Each row below holds a small network's activations on one input, seen along a few directions.
Each table varies a few parts of the input and shows all the possible inputs, shuffled.
Descriptions start from the smaller parts, as in this example, which fits no table here: one of 2 separate values, together with either a single point or one of 9 places around a ring or (one of 6 places along a line, together with one of 8 places around a ring).
Shared parts are said once, and a part with two or three values counts as separate values.

A family of inputs:
R1: [ 3.00  1.65  3.26  0.47  0.54  1.94  2.55  1.06  1.21  3.50 -4.49 -0.07]
R2: [-2.65 -4.08  0.54 -4.14 -1.69  0.69 -0.46 -5.47 -3.45  5.57 -5.70 -0.33]
R3: [-2.26 -3.22  2.61 -2.85 -1.24  2.49 -0.30 -5.21 -3.57  6.68 -4.81 -2.46]
R4: [-2.83 -0.48 -6.39  0.84 -2.16 -3.20  0.13  1.47  1.26 -6.61  6.04 -0.51]
R5: [ 3.59  2.36 -0.41  2.45  3.40 -2.75 -3.11  0.88  2.52 -2.67  3.04  3.44]
R6: [ 1.37 -0.59  2.77 -1.61  2.68  2.95  0.90  0.47 -1.10  1.52 -3.90  0.00]
R7: [-0.34 -4.97  2.66 -2.64  2.44  1.15  0.28 -1.07 -0.93  0.58 -1.08  2.49]
R8: [ 0.87  3.15  0.19 -0.02  3.42  0.49  0.36  2.47 -0.38 -3.55  2.03  1.24]
R9: [-0.65  0.97 -1.11 -1.98  3.10 -1.01  0.04 -0.03 -0.06 -5.25  2.68  3.26]
R10: [ 0.11 -2.51  1.61 -3.66  2.11  1.68  0.52 -1.90 -0.71 -0.04 -2.77  1.94]
R11: [ 0.95  4.52 -4.13  4.70 -4.96 -2.74  2.01  5.09  3.09 -3.36  5.48 -2.93]
R12: [ 0.33 -1.80  3.39 -2.63  2.53  3.47  0.63 -1.41 -0.65  1.30 -1.94 -0.21]
R13: [ 2.53  5.40  0.89  2.03  1.09 -0.70  1.72  3.36  2.05 -1.57  1.70  1.05]
R14: [ 0.38  0.54  2.38  0.47 -3.22  1.11  1.78 -2.80 -1.69  8.58 -7.73 -2.49]
R15: [-1.18  2.12 -4.87  2.68 -2.07 -1.32  0.53  3.97  0.89 -5.01  5.69 -2.48]
R16: [ 1.43  1.13  3.36 -0.93  0.94  2.95  1.04  0.91  0.82  1.88 -4.29 -0.02]
R17: [ 1.48  1.30 -5.04  4.82 -2.32 -4.85 -2.96  2.26  3.71 -4.28  6.60 -0.71]
R18: [ 4.34 -1.29  1.92  0.93  2.63  0.40 -2.43 -1.15  1.69  2.54 -3.04  2.27]
R19: [-0.99 -1.61  0.41 -0.80  3.07 -1.62 -0.25  0.83 -0.23 -4.64  4.43  3.86]
R20: [-3.09 -6.49  1.64 -3.03 -1.27  0.31 -0.71 -4.69 -3.64  6.15 -3.74  0.47]
R21: [-3.21 -2.98 -4.57  1.80 -2.30 -3.88 -0.08  2.09  1.05 -6.04  7.97  0.23]
R22: [ 1.69 -2.51  0.99  0.96 -1.39 -0.31 -3.46 -4.98 -1.34  7.75 -5.96  0.10]
R23: [-1.13 -0.03  2.43 -0.98 -2.93  1.99  0.19 -2.97 -2.14  7.25 -7.42 -2.50]
R24: [-2.27  0.67 -4.03  1.99 -2.35 -1.12  0.01  2.18  1.18 -5.50  7.30 -2.81]
R25: [ 0.82  4.94  0.82  0.58  1.73  0.41  0.36  2.92  1.72 -3.20  1.73  1.21]
R26: [-0.18  1.71  0.99 -0.93  3.16  0.93  0.03  0.69  0.09 -3.87  3.62  1.02]
R27: [-1.16 -1.92  2.04 -1.86 -1.00  2.05  0.16 -3.44 -4.11  7.03 -6.89 -2.33]
R28: [-0.94  3.99 -4.35  3.33 -3.94 -1.51  0.53  4.48  2.69 -4.77  5.45 -2.73]
Q: What is each input in this table made of?
A: one of 4 places along a line, together with either a single point or one of 6 places along a line
Q: The inputs of R23 and R25 match in every part but the place on the line of 4. If R3 is changed in the same way as R23 into R25, which row does it become?
A: R26
Q: Which other rows does R5 become when the place on the line of 4 takes its other values? List them by row number.
A: R17, R18, R22
Q: Which other rows does R7 become when the place on the line of 6 takes its other values? List them by row number.
A: R1, R6, R10, R12, R16
Q: Which other rows does R4 become when the place on the line of 4 takes its other values? List them by row number.
A: R2, R9, R10

A family of inputs:
R29: [ 2.79  0.21  0.84  0.49  1.56 -0.12 -1.30 -1.30 -0.34  2.25 -2.71  1.24]
R30: [-0.47  0.03 -2.52 -0.17 -0.58 -1.38  0.06  1.21  0.90 -2.89  2.04  0.26]
R31: [-1.21 -0.25 -1.17 -0.47 -0.59 -1.00  2.08  1.10 -0.08 -1.72  1.00  0.36]
R32: [-0.69 -2.79 -0.59 -0.69  0.44 -1.71 -2.84 -2.85  0.19 -0.15  0.79  2.12]
R33: [ 0.37 -0.75  2.08 -0.79  0.62  2.19  0.70  0.92  0.02  1.09 -1.54  0.45]
R34: [ 1.17  2.39  1.07  1.22 -0.12 -0.43  0.08  1.99  1.18 -0.05  0.53  0.19]
R35: [-1.19  2.31  0.03 -1.31 -0.01  1.49  1.32 -0.11 -0.93 -1.29 -0.48 -0.62]
R36: [-0.61  2.74 -0.11 -0.69  0.18  0.67  0.09 -0.11 -0.99 -1.17  1.69 -0.94]
R37: [-0.27 -3.07 -0.03 -1.21  0.28  0.17 -0.53 -0.18  0.25 -1.57  1.87 -0.19]
R38: [ 0.66  2.15  0.97  0.11 -0.27  0.46  1.64  1.67  1.13 -0.07 -1.44  0.63]
R39: [-0.47  0.00 -3.21  1.87 -0.25 -1.39 -2.00  0.97  0.58 -3.07  3.75  0.03]
R40: [ 1.38 -0.03  1.53 -0.74  1.11  0.01 -0.52 -0.64 -0.86  2.13 -3.23  1.61]
R41: [-1.15 -3.30  0.88 -0.92  0.35  0.64  1.24 -0.07 -0.88 -0.71  0.52 -0.13]
R42: [-2.29 -0.93 -3.06  2.21 -7.65 -1.07  0.09 -1.54 -0.97  5.34 -2.12 -5.52]
R43: [ 2.22  2.63  0.46  1.56  0.19  0.00  0.99  1.21  2.17 -0.10 -0.85  0.00]
R44: [-1.06  0.06  0.80 -2.10  1.83  0.48 -0.76 -2.04 -1.77  1.45 -1.82  0.20]
R45: [-1.75 -0.87  1.32 -1.58  1.38  2.43  0.41 -0.44 -1.51 -0.18 -1.04 -1.19]
R46: [ 2.02 -0.43  1.56 -0.03  1.22  1.86  0.36  0.27  1.00  1.59 -0.64 -0.17]
R47: [-0.95 -0.05 -1.47  0.79 -0.44 -1.53  0.49  1.17 -0.25 -1.55  3.15  0.27]
R48: [ 2.68  2.81  0.33  3.41  0.47 -0.66 -1.14  1.48  2.10 -0.36  0.89 -0.71]
R49: [-1.18 -2.86  0.27 -0.95  0.29 -1.10 -0.46 -2.71 -0.95  1.03 -0.35  2.11]
Q: What is each input in this table made of?
A: either a single point or (one of 4 places along a line, together with one of 5 places along a line)
Q: Which other rows does R37 become when the place on the line of 5 takes its other values? List them by row number.
A: R33, R41, R45, R46

A family of inputs:
R50: [ 0.11 -4.19 -2.97 -0.62 -3.75 -3.27 -1.59 -1.63 -2.93  0.98 -0.47 -1.66]
R51: [ 2.12  3.25 -3.29  5.63 -3.27 -3.38 -1.08  4.81  3.88 -4.41  3.99 -0.65]
R52: [-6.41 -3.15 -2.38  0.88 -3.39  1.41  0.95 -1.28 -4.21  0.40  0.28 -3.06]
R53: [ 2.46 -3.69  6.08 -1.95  4.31  6.48  4.07  5.12  1.54 -2.16  0.52 -0.43]
R54: [ 0.69 -0.12 -0.79  0.61  3.09 -4.60 -0.83  2.01  3.02 -4.41  4.12  5.04]
R55: [ 0.87  0.94  0.67 -3.89  0.99  3.54  0.03 -3.36 -1.12  1.11 -3.07  0.41]
R56: [ 1.07  1.36  1.19  0.07  6.57 -2.06 -5.29 -1.13 -0.82 -4.77  6.70  5.47]
R57: [ 1.14 -3.98 -2.09 -0.73  3.26 -0.44 -1.18 -3.87 -0.72  1.71 -1.20  1.92]
R58: [ 0.11  2.63 -2.97  0.43 -0.59 -1.89  4.98  4.15  2.35 -6.53  3.18  2.70]
R59: [-0.74  5.31 -3.47  2.75 -3.23 -0.19  2.18  6.25  2.19 -6.02  3.59 -1.38]
R60: [ 2.94  6.50 -4.76  7.05 -3.06 -2.69 -2.48  3.17  4.19 -1.98  6.74 -5.85]
R61: [-2.15  2.02 -0.32 -2.53  3.05 -1.76  2.53  3.07  1.24 -6.60  3.72  4.04]
R62: [ 3.52  0.34  4.53  1.02  2.16  0.69 -1.82 -4.04  0.69  3.81 -6.34  0.23]
R63: [ 3.02  1.72  3.08  0.87  1.81 -0.16 -0.20 -0.01 -2.75  8.59 -7.14  0.72]
R64: [-1.26 -4.39 -1.67 -0.92 -0.24 -0.76 -5.54 -1.45  1.52  0.99 -1.85  0.62]
R65: [-2.99 -6.32 -0.28  0.35 -5.87 -3.00  0.25 -3.60  0.14  4.87  2.17 -1.63]
R66: [ 2.74  0.65 -3.01  3.37 -0.49 -5.01  1.83  2.97  4.18 -4.59  3.56  3.37]
R67: [ 0.68  2.19  5.46 -1.61  2.68  2.62  1.00 -3.58 -0.58  1.79 -6.61 -1.80]
R68: [ 5.17 -5.77  5.57  1.09  4.05  4.15  1.00  4.31  3.11  0.06  0.75  1.24]
R69: [-2.76 -2.40 -2.49 -3.32 -3.33 -0.76  1.03 -0.77 -4.34 -0.64 -0.45 -3.41]
R70: [-1.54 -1.98 -1.35 -3.74  3.37  1.99  1.64 -3.31 -2.12 -0.37 -1.23  0.08]
R71: [ 0.22  3.61  3.89 -1.78  2.27  1.76  2.49  0.48 -3.93  6.76 -7.19 -1.16]
R72: [-5.85 -4.52  0.34 -2.42 -5.62 -0.49  2.66 -2.87 -1.20  3.10  2.21 -3.58]
R73: [ 2.69  2.06  3.63  1.03 -2.74  1.35 -0.35 -1.66  0.45  8.05 -7.21  1.72]
R74: [ 0.12  8.42 -4.93  4.52 -3.09  0.50  0.43  4.42  2.49 -3.41  6.64 -6.81]
R75: [-3.85 -2.42 -1.22 -3.67 -0.10  1.57 -2.80 -0.89 -0.14 -0.90 -1.96 -1.10]
R76: [-1.84  3.70  2.00 -2.92  6.49  0.88 -2.14 -0.32 -2.98 -7.26  6.43  4.12]
R77: [-0.22  3.96  4.30 -1.83 -2.37  3.31  2.39 -1.07 -0.51  6.34 -7.25 -0.04]
R78: [-3.58 -4.93 -2.93  3.52 -3.56 -1.11 -1.48 -1.99 -2.86  2.39  0.19 -1.38]
R79: [ 3.52 -0.79  0.17 -1.24  0.58  1.30 -2.68 -3.93  0.23  3.12 -2.84  2.26]
Q: The inputs of R64 and R75 match in every part but one. If R79 is changed in the same way as R64 into R75, which row does it become?
A: R55
Q: What is each input in this table made of?
A: one of 2 separate values, together with either a single point or one of 5 places along a line or one of 9 places along a line
Q: A walk changes only the place on the line of 5. It starts at R76 and steps to R61. List the rest of the walk in order.
A: R58, R59, R74

A family of inputs:
R80: [ 2.79  0.57  2.02 -1.73  8.54  0.62  0.26  4.21  2.68 -9.46  5.42  6.20]
R81: [ 1.13  5.29 -1.72  2.66  1.07 -0.17  0.36  5.06  3.00 -6.82  6.23 -0.55]
R82: [-5.37 -7.37 -1.98 -2.26 -6.94  0.18 -1.49 -7.28 -4.59  8.58 -5.21 -4.93]
R83: [ 2.61  0.78  6.16 -3.48  6.31  2.48 -0.84 -2.75 -1.54  3.32 -6.21  4.48]
R84: [-2.79 -2.30 -0.38 -0.84 -5.73  0.44  1.66 -3.30 -2.69  7.36 -6.58 -3.53]
R85: [-6.10 -4.10 -7.77  2.35 -7.58 -4.29 -1.50 -1.14 -1.45 -1.81  6.72 -4.70]
R86: [ 3.62 -2.81  9.04 -5.11  9.36  4.68  0.58 -2.00 -0.93  2.31 -5.87  6.41]
R87: [ 1.38  3.20 -4.33  5.27 -3.42 -3.38 -0.29  3.94  3.86 -3.84  5.81 -1.93]
R88: [ 2.04  4.21 -1.03  0.19  5.48 -1.51 -0.69  2.98  2.16 -8.25  5.68  4.57]
R89: [ 2.01  1.86  4.47 -1.41  2.23  3.76  0.91 -0.87 -1.27  4.35 -5.43 -0.87]
R90: [-3.21  1.08 -6.39  3.26 -7.03 -4.08  1.48  2.95  1.29 -3.28  5.99 -3.24]
R91: [ 1.90 -0.41  1.91  1.10 -2.28  1.28 -0.44 -1.80 -0.53  7.54 -6.53 -1.91]
Q: What is each input in this table made of?
A: one of 2 separate values, together with one of 6 places along a line
Q: The inputs of R84 and R82 match in every part but the place on the line of 6. If R90 is changed in the same way as R84 into R82, which row does it become?
A: R85
Q: Which other rows does R86 become when the choice among 2 separate values takes its other values? List them by row number.
A: R80
